These are the activations of a small neural network, seen along a few directions. Each row is one input.
In each table, some parts of the input vary, and every possible input appears once, in random order.
Descriptions start from the smaller parts, as in this example, which fits no table here: one of 5 places around a ring, together with either a single point or one of 9 places around a ring or (one of 3 separate values, together with one of 6 places along a line).
Shared parts are said once, and a part with two or three values counts as separate values.

Other details of the inputs vary at random and push rows far along two fixed directions, the same in every table; ignore that.

Rows:
row 1: [ 32   0  12 -32  -1 -18  -6   0   2   3 -39]
row 2: [-20  32 -11  30  48 -14 -27 -26  -8  -5  78]
row 3: [ 28 -17  33 -24  -3  -9 -10   3  21  -3 -29]
row 4: [-33  42 -23  23  21 -25   1 -33  -5 -27  85]
row 5: [-19  38 -14  28  50 -17 -24 -26 -19  -8  76]
row 6: [-33  43 -20  26  15 -20  -8 -40  -3 -24  84]
row 7: [-15  37 -28  20  40 -26 -25 -26 -25   0  81]
row 8: [ 13   7  13 -32 -15 -17  23  -7  21 -23 -36]
row 9: [-19  21 -15  22  33 -12 -30 -47 -11  10  86]
row 10: [ 25   2  26 -27   8 -11  -5   1   7  -3 -42]
row 11: [ 34  -2  14 -30  -3 -20  -4   2   1   0 -37]
row 12: [ 30   2  11 -35   0 -18  -7   0   3   5 -41]
row 13: [-12  26 -11  22  24  -8 -17 -37 -11  11  99]
row 14: [ 30  -4  28 -30  -5   3  -2   3  27   6 -27]
row 15: [ 35   6  29 -25   0  -5   9  10   9  -3 -31]
row 16: [-13  31 -10  24  35  -5 -20 -22   0   1  94]
row 17: [-98 -51 -95  97  12  75  -6  58 -62  37  20]
row 18: [ 28  -3  32 -23   4 -15  -2   7   4  -9 -37]
row 19: [ 33  -6  29 -27  -6   3  -1   4  26   4 -25]
row 20: [-60 -75 -66  45 -51  66  52  86 -42  10 -96]
row 21: [ 12   8  15 -31 -19 -16  19  -8  22 -21 -36]
row 22: [-90 -49 -97  92  -6  80   9  50 -69  53  32]
row 23: [ 15   4  18 -26 -22 -18  22  -5  21 -26 -32]
row 24: [ 15   1  28 -23 -33 -16  10  -7  19 -25 -29]
row 25: [ 16   2  18 -28 -20 -22  26  -1  18 -29 -31]
row 26: [ 11   7  21 -29 -26 -13  10 -11  22 -19 -35]
row 27: [-58 -76 -64  48 -53  64  54  88 -43   7 -93]
row 28: [ 26 -14  29 -25   0  -5 -13  -2  23   0 -34]
row 29: [ 29 -20  34 -23  -9 -10  -9  -3  18   4 -28]
row 30: [ 35 -12  28 -30 -17   0   2 -10  16  15 -22]
row 31: [-108  -34 -107   96  -10   63   27   54  -65   12   19]
row 32: [ 27  -9  35 -20   3 -12  -5   7  15  -6 -34]
row 33: [-17  49 -18  21  47  -7 -15 -24 -14   1  81]
row 34: [ 26 -17  27 -31 -10  -7 -10 -16  14  13 -32]
row 35: [ 14   4  24 -25 -30 -12   7 -12  21 -21 -33]
row 36: [-18  18 -11  24  30 -16 -28 -42 -13   7  90]
row 37: [ -47  -78  -52   49  -27   72   24   93  -56   30 -101]
row 38: [ 29 -19  32 -22  -7  -8  -9  -6  20   4 -30]
row 39: [ 40   6  14 -32  -8 -12   7   7   5   5 -29]
row 40: [-32  42 -18  27  12 -18 -12 -41  -4 -24  85]
row 41: [ 13   6  20 -28 -24 -15  15  -8  22 -22 -34]
row 42: [ 12   6  23 -28 -29 -11   6 -13  22 -19 -35]
row 43: [ 13   5  22 -26 -28 -14  11 -11  22 -21 -34]
row 44: [ 34   0  32 -22  -2  -2   5   9  19  -1 -28]
row 45: [-18  20 -14  24  32 -14 -29 -45 -12   8  88]
row 46: [ 23  -4  29 -24   7  -7  -9   1  18  -1 -40]
row 47: [ 11   8  19 -30 -23 -14  14  -9  22 -20 -36]
row 48: [-89 -32 -96  98  11  76  15  68 -77  35  22]
row 49: [ 32   2  30 -24   0  -1   3   7  20   2 -30]
row 50: [-47 -94 -50  52 -35  77  18  92 -40  33 -90]
row 51: [-12  49 -33  14  39 -14 -17 -26 -18   9  83]
row 52: [ 34  -8  31 -25  -7   1   1   6  25   2 -23]
row 53: [ 35 -12  34 -25 -15  -3   3   2  21   8 -19]
row 54: [-34  44 -22  25  19 -21  -4 -37  -3 -25  84]
row 55: [ 26  -6  31 -22   6  -8  -8   2  17  -3 -39]
row 56: [ 33  -1  34 -23  -3  -4   6  12  18  -1 -26]
row 57: [ 27 -16  30 -24  -6  -7 -11  -8  21   7 -32]
row 58: [ 35   5  32 -26  -2  -8   9  12   7  -4 -29]
row 59: [-18  43 -14  24  45  -4 -19 -24  -3   4  83]
row 60: [ 31  -7  29 -29 -10   2  -1  -4  24  13 -25]
row 61: [ 34  -9  30 -26 -11   1   0  -3  24  11 -24]
row 62: [-34  41 -17  26  14 -22  -8 -37  -5 -25  86]
row 63: [ 25 -15  29 -27  -4  -6 -12  -9  22   9 -34]
row 64: [-11  27 -13  23  26  -6 -17 -40  -9  12  97]
row 65: [-34  42 -20  25  17 -23  -3 -34  -5 -26  86]
row 66: [-39 -90 -49  51 -47  83  31  90 -40  44 -81]
row 67: [ -8  44 -28  18  35 -19 -13 -21 -21   4  89]
row 68: [ 38   8  12 -34  -7 -11   6   5   5   7 -31]
Each input here is: one of 4 places along a line, together with either one of 5 places along a line or (one of 2 separate values, together with one of 6 places along a line).
Q: Changing only the place on the line of 4 turns row 19 into row 52. The same change can be made to row 1. Which row results?
A: row 11
Q: Changing only the place on the line of 4 turns row 62 into row 43. The same change can be made to row 32. Which row results?
A: row 55
Q: Change only the place on the line of 4 in row 58. List by row number the other rows that result.
A: row 15, row 33, row 48

Rows:
row 69: [-45   4 -18  58  46  26 -30   9  -6   6  67]
row 70: [ 43  32  43 -37  47 -49 -42 -67  23   0  43]
row 71: [ -6 -33 -32   2 -24  39  20  51 -28  34 -70]
row 72: [-37 -31 -16  17 -43  33  36  40 -12 -15 -74]
row 73: [-42 -17 -46  67  15  20  -5  25 -51  15  57]
row 74: [-64  27 -40  47  10   2   5 -14 -20 -22  58]
row 75: [ 45   0  19 -57 -11   4  19  18  24  14 -78]
row 76: [ 53  68  46 -38  25 -51  -3 -43  32 -24  61]
row 77: [ 56  35  41 -48   7 -21  23  -5  39 -19  -8]
row 78: [-56 -53 -48  39 -46  44  35  58 -31  -5 -72]
row 79: [-21   0  -9  21 -19  18  -7 -50  17  24  96]
row 80: [ 25  44  21  -8  20 -34 -14 -28   1 -14  70]
row 81: [ 23 -24  21 -46 -39 -25  14   2  26 -24 -80]
row 82: [-62 -11 -48  65  37  49 -33  16 -22  29  33]
row 83: [ 51  21  33 -51  -2 -30 -15 -23  12   5 -18]
row 84: [ 25 -56  30 -12 -10   7   4  32   0  11 -64]
row 85: [-10  15 -23  23  28 -10 -27 -24 -28  15  57]
row 86: [ 22 -19  24 -41 -40 -21  18   3  25 -28 -79]
Q: What is each input in this table made of?
A: either a single point or one of 5 places along a line or (one of 2 separate values, together with one of 6 places along a line)
Q: Which other rows belong to the same alternative as row 77? List them by row number.
A: row 69, row 70, row 71, row 73, row 75, row 76, row 80, row 82, row 83, row 84, row 85

Rows:
row 87: [  3 -18  24 -17 -20  -4   8  -3  10 -16 -53]
row 88: [-23  20 -21  14   1  -4   6 -26 -15  -1  47]
row 89: [-21   7 -16  19   1   3  10   1   9  -9  32]
row 90: [-20  11 -23   7  24   2  -6  16 -15  -2 -23]
row 91: [-34  16 -13  26   7  -6 -16 -21 -10 -16  36]
row 92: [  8 -12   5   3   1  12  10  32  -8   4 -17]
row 93: [-12 -24  -3  17  10  23 -24  -1   1  21  -3]
row 94: [ 13  -8   1 -20 -35  -4   9   3   7  -2 -27]
row 95: [ -2 -12   1  14   5  25  -2  16   0  18   9]
row 96: [ 30 -19  31 -19 -10  24  -1  12  27  17 -34]
row 97: [-11   3 -17  24  27  -8 -13   4 -22  -6  12]
row 98: [  2  10 -24 -13   2   5  12  22 -17  10 -36]
row 99: [ 14  -2  25 -14 -32   4  20  15  15 -14 -42]
row 100: [ 11 -16  -6  -5  -9   4   6  20 -19  17 -19]
row 101: [ 11 -14   3 -21 -26  -2  21  -6   8   1 -28]
row 102: [-20  25 -22  17  -5  -6  -1 -22 -15  -1  47]
row 103: [ -4  -4 -16  13   6  20 -14 -11  -6  33  33]
row 104: [-32   4 -20  20  12  -8 -15 -20   1 -16  39]
row 105: [ 22 -27  29 -19  -3  -5 -10  10   6   3 -46]
row 106: [-24  18 -12  21  12  -1  12 -14   5 -11  50]
row 107: [  0 -16 -11   8  -4  16  -5   4 -11  32   8]
row 108: [  1  11 -27  14  13  -6   1   3 -29   7  23]
row 109: [ 20 -29  30 -16  -5   3 -14   4  16  13 -46]
row 110: [-14  35 -24   9  31   5   6  16 -10  -5  14]
row 111: [-33  -5 -16  20   9  -1  -3 -16  -4 -12  20]
row 112: [ 19 -18   5 -30 -34  -5  16   2  16  -1 -39]
row 113: [  7 -19  18 -18 -26  -8  -3   4  17 -18 -49]
row 114: [  80   94  103  -85   26  -90  -12 -102   78  -54   63]
row 115: [ 11 -22  -4  -5 -11   9   3  16 -16  22 -15]
row 116: [ 28  -2  13 -10   1  -1  14  25  -1  -8 -32]
row 117: [ -7  11  -5  19  24   7  -8   2 -11   4  53]
row 118: [-22  23 -13  22   3  -3   0  -6   4 -14  51]
row 119: [ -2 -23   3   6   5   1  -8  20 -12   5 -29]
Q: Changing only one part turns row 98 into row 110. The same change can be made to row 112. Which row results?
A: row 89
Q: What is each input in this table made of?
A: one of 3 separate values, together with either one of 5 places around a ring or one of 6 places along a line
Q: A walk changes only the place on the line of 6. It starts at row 110 and steps to row 116. List the rest of the walk in order.
A: row 92, row 117, row 95, row 96
Q: Change only the choice among 3 separate values in row 102. List by row number the other rows that result.
A: row 91, row 99
Q: Change only the place on the ring of 5 in row 113. List by row number the other rows that result.
A: row 87, row 91, row 104, row 111
